A small network was trained on invented records. Each row is its activation on one of them, seen along a few directions.
Records have a field called D. Each example row is followed by its value.
The largest differences between rows may come from other fields.
In the rows, zero is written as 500.
Random noise pushes rows far along 8 fixed directions. That doesn't count. These rows show it; they differ only by the noise:
[462 492 333 507 392 541 496 524 451 477 402 408 535 478 637 367 195 418
 561 500 552 637 447 710 333 471]
[640 550 465 545 623 403 503 392 545 419 295 658 404 570 572 391 363 478
 477 596 539 381 626 600 357 353]
[503 516 458 452 345 595 619 608 501 495 396 583 540 594 504 485 617 750
 600 530 521 574 488 732 474 352]
[435 397 439 551 469 505 521 553 449 518 376 462 493 410 538 457 397 412
 575 566 419 553 515 559 443 504]
[562 578 499 478 569 466 545 460 449 444 425 590 471 580 513 526 572 535
 523 543 487 448 538 582 490 410]
[485 442 392 580 456 415 388 638 607 448 606 269 679 415 452 467 530 427
 284 456 480 677 456 634 610 650]
[457 593 440 499 634 402 580 390 317 482 465 502 541 521 423 545 646 409
 564 525 438 383 504 475 565 538]
[621 625 597 517 540 411 411 435 528 401 364 538 469 584 607 540 507 467
 598 577 523 526 535 699 423 381]
[424 595 377 521 442 656 712 507 411 430 404 569 431 595 595 497 499 606
 641 554 719 515 402 584 475 526]
[523 559 550 620 585 440 431 572 601 357 601 374 528 493 503 642 717 428
 355 532 592 593 440 512 703 701]

[516 490 725 544 493 427 444 483 580 556 420 584 483 478 420 610 768 559
 669 587 420 420 561 445 554 434] => d7
[485 564 440 491 508 607 646 466 459 488 488 645 412 570 525 515 505 599
 548 511 629 409 464 446 493 453] => d10
[655 380 592 628 615 525 489 579 728 390 341 711 258 496 618 492 401 533
 349 661 543 459 655 463 444 412] => d3
[431 522 454 412 407 581 604 531 424 583 569 566 555 531 412 531 634 648
 576 448 472 460 455 489 532 418] => d9
[560 552 560 381 292 561 461 548 578 560 506 570 570 596 503 474 536 740
 604 444 507 567 488 694 407 271] => d7
[490 379 360 614 475 507 505 605 721 465 590 382 563 449 436 336 437 557
 175 455 669 560 497 435 586 730] => d8
[425 435 436 506 455 505 555 498 436 570 433 493 524 443 452 432 451 484
 572 505 440 469 505 480 454 481] => d5
[439 616 517 548 493 367 440 360 406 507 408 373 618 491 493 507 532 356
 725 533 510 505 467 603 463 557] => d4
[344 396 452 484 469 402 525 489 333 681 499 428 664 342 296 504 666 424
 650 483 225 410 517 425 566 496] => d9
[389 480 559 393 510 697 694 434 237 595 431 710 280 502 569 606 434 501
 796 543 428 364 482 293 409 386] => d2
[563 473 460 571 342 568 363 636 763 419 557 398 515 493 643 409 264 539
 344 469 707 723 437 670 424 537] => d2
[586 514 376 618 512 412 499 442 690 446 376 550 531 538 497 292 369 556
 380 545 680 434 583 607 403 485] => d4
[480 628 557 533 555 392 564 330 448 506 371 525 542 579 411 486 705 538
 678 553 580 356 520 482 527 552] => d8
[435 576 244 456 395 512 664 459 425 552 493 513 668 570 386 342 525 668
 517 424 594 434 449 628 481 452] => d10
[540 507 647 439 532 587 291 608 503 443 788 401 408 431 656 751 413 301
 391 418 412 670 397 417 562 512] => d1
[563 641 530 635 464 395 361 542 753 363 622 317 647 550 465 533 709 539
 334 469 745 622 405 632 660 677] => d5
[510 526 479 419 513 568 567 529 356 471 457 556 445 548 579 557 474 511
 570 520 418 540 497 589 461 402] => d3
[449 419 589 564 608 551 495 537 481 513 572 560 357 383 513 666 557 363
 501 551 424 427 497 251 590 551] => d1
[574 555 545 651 446 505 500 490 745 426 350 609 431 551 561 445 514 624
 551 603 758 467 516 594 451 463] => d6
[558 565 297 346 530 421 482 315 352 586 498 576 561 536 490 286 138 423
 471 377 404 352 565 561 256 259] => d6

Here are new rows. What is D for each?
[396 363 258 391 511 682 667 606 344 561 685 543 442 433 484 449 307 497
 303 390 424 477 451 309 515 526] => d9
[503 662 620 607 538 444 401 435 558 409 548 412 504 511 558 660 642 387
 597 535 658 534 395 505 601 619] => d10
[381 586 289 481 474 474 626 350 377 591 515 497 619 513 381 353 467 508
 584 431 598 341 449 440 460 534] => d7
[527 681 579 581 540 353 357 339 508 452 434 424 544 506 568 559 488 321
 685 543 587 489 460 602 456 510] => d6
[476 667 409 526 505 450 513 350 439 485 465 486 551 542 529 463 423 428
 630 489 640 438 439 572 434 493] => d6
[466 418 596 510 391 621 534 673 520 510 461 531 457 467 543 632 632 600
 614 568 429 622 477 570 550 447] => d3
[476 617 503 415 595 288 396 329 280 553 560 361 686 487 390 547 579 297
 590 432 285 447 509 533 516 499] => d4
[536 539 292 370 404 417 378 483 457 537 629 313 732 516 480 312 230 448
 337 312 434 620 464 714 381 424] => d5
[490 533 509 491 546 473 403 389 413 508 493 455 446 449 621 500 233 272
 596 495 486 500 481 467 372 499] => d2
[658 653 629 572 627 350 432 401 656 392 466 572 492 614 454 542 732 564
 427 545 621 387 559 528 582 480] => d5
